Each row below is a small network's average activation on inputs in which a field has the value named, seen along a few directions.
Related values have similar rows: they may be neighbours, one step apart, or belong to one group.
Strong random noise was added to every row along 12 fixed directions; ignore it. To show where, here is one row again and again, with new noise each time:
[-64,17,41,-38,101,43,-277,6,3,136,-46,-176,-227,-135,46,-114,-184,-118,232,-199,-341,-157,-275]
[129,-290,-97,-191,-302,-90,59,76,-32,37,-188,-246,33,79,94,-195,13,-103,-62,104,-184,-360,173]
[417,-448,-311,-135,-82,220,62,-173,-232,209,-254,-491,129,-71,272,-96,482,-139,204,327,-202,-341,92]
[298,-91,102,-135,137,282,-238,-102,-311,260,-98,-465,-422,-39,-335,-305,288,-458,-99,141,13,-196,160]
[-126,-275,-152,-43,149,62,237,-351,-62,-184,-91,-26,153,13,343,100,374,159,43,-19,-166,104,-14]
[78,-206,598,-406,246,397,-569,499,-361,-335,93,50,-651,-338,-116,-46,-75,-392,-131,-268,169,287,-176]
[-149,-10,-85,-340,-400,34,109,-222,231,2,-113,-69,-246,465,-2,32,86,228,-86,-191,-324,-303,3]
[339,107,-51,172,-99,325,-94,116,-130,226,423,-153,-72,247,-4,-313,34,67,-9,166,23,-346,-264]
[-90,100,6,-135,-168,23,-229,-86,-28,-36,-27,-350,63,-189,44,-144,-124,-247,136,287,-24,181,195]
[142,-203,-174,-98,-1,64,27,54,-245,-9,-387,-333,62,16,87,135,160,-326,-153,324,56,-95,471]
[-192,-129,133,260,347,-313,24,-207,41,27,101,-27,-16,-104,64,-141,-112,288,166,-323,-401,-14,-612]
[-2,187,35,-71,14,225,-174,197,-83,8,125,193,-144,15,-14,258,-89,-67,-25,-32,137,89,-11]
[294,-166,-82,-154,-463,13,107,119,-22,66,-90,-95,-39,-38,-45,-103,208,220,42,242,35,-105,91]
[-119,4,129,-327,-13,161,-103,-360,-33,13,116,21,-203,-179,-151,-94,279,-169,67,-72,13,237,81]


PUFAT, 10 values:
ritud: [-160,-281,279,-5,315,101,9,-290,-165,-342,264,-59,14,-81,130,-334,310,-24,-137,-167,-3,313,-174]
piv: [-130,-176,-156,63,-22,118,182,63,43,-68,437,450,444,-366,515,-497,-74,-323,100,-216,12,-150,177]
loral: [-331,439,12,119,29,153,-306,363,66,-484,123,-23,179,137,174,-168,-513,-382,-309,208,290,227,386]
fop: [101,93,-189,4,405,-144,313,-327,114,356,-413,248,22,222,-324,892,400,78,89,-137,40,85,93]
tavop: [-30,54,-529,120,67,24,108,-194,174,188,-586,-138,168,-70,36,250,73,-124,238,154,-122,-181,320]
dop: [-66,351,-203,266,102,98,18,256,90,-81,-170,-131,217,305,366,514,-363,-19,-36,210,102,12,155]
ligim: [-185,-253,351,-125,252,-64,-118,-107,-60,-604,-239,-325,-100,-18,190,-105,98,189,-117,-22,-86,423,-196]
guf: [-267,189,-70,253,262,324,46,190,101,-535,47,342,191,-397,593,29,-188,192,269,9,230,548,23]
nipi: [34,-79,-132,-278,-191,150,-158,-28,40,-31,-526,-214,-181,-201,236,108,115,28,323,-73,-234,-15,97]
vibot: [-153,67,-203,244,188,35,234,-88,132,-150,-136,210,194,167,64,457,121,204,44,-83,116,225,99]
The values of PUFAT form a ring.
Q: Going along PUFAT from fop by way of its neighbour guf, in what order are ritud, piv, tavop, nipi met?
A: piv, ritud, nipi, tavop
Q: Fewest steps between ligim and dop?
A: 4

ZARE, 10 values:
gez: [-192,-36,57,-116,312,6,-111,-53,-10,-89,-224,322,-351,-116,-167,-48,73,-175,-202,-454,-141,-141,-11]
bup: [-64,-113,200,-229,-247,-14,-386,-213,35,-112,314,-671,93,-68,291,-532,-189,-159,263,117,-459,-36,-372]
vok: [87,709,384,381,22,36,-398,258,156,122,-110,-677,-587,126,-489,165,-497,437,250,337,102,458,-454]
kal: [570,184,270,-208,-2,131,-347,-151,-280,679,366,-59,-94,-84,-342,431,196,25,201,169,280,30,-501]
seka: [-193,-40,83,-17,100,-395,12,275,-203,-94,296,519,165,-80,-137,192,-327,-328,-339,-208,132,73,209]
som: [223,-249,168,58,-101,93,189,78,-105,-282,273,131,141,-103,127,209,362,560,30,227,326,467,-327]
toko: [104,-469,117,-320,-79,-470,-68,520,-27,-85,-207,290,264,-120,-46,313,-359,-232,-185,-130,73,-207,49]
kapaz: [-189,-160,-244,254,619,275,45,64,-165,-301,-82,67,305,267,543,611,-12,-61,-57,-132,-155,27,-128]
kida: [-87,408,-423,229,138,67,-46,-229,276,388,-83,127,331,170,86,481,-135,99,430,39,-77,-135,-162]
zefol: [-61,-582,-124,-350,-322,49,218,46,31,-615,-707,-413,289,-365,763,377,324,210,341,411,-21,553,374]
The values of ZARE form a tree with 3 forks.
Q: Name the neighbours of toko, in listed order.
A: gez, kapaz, kida
Q: Name the neighbours of zefol, in listed order.
A: vok, som
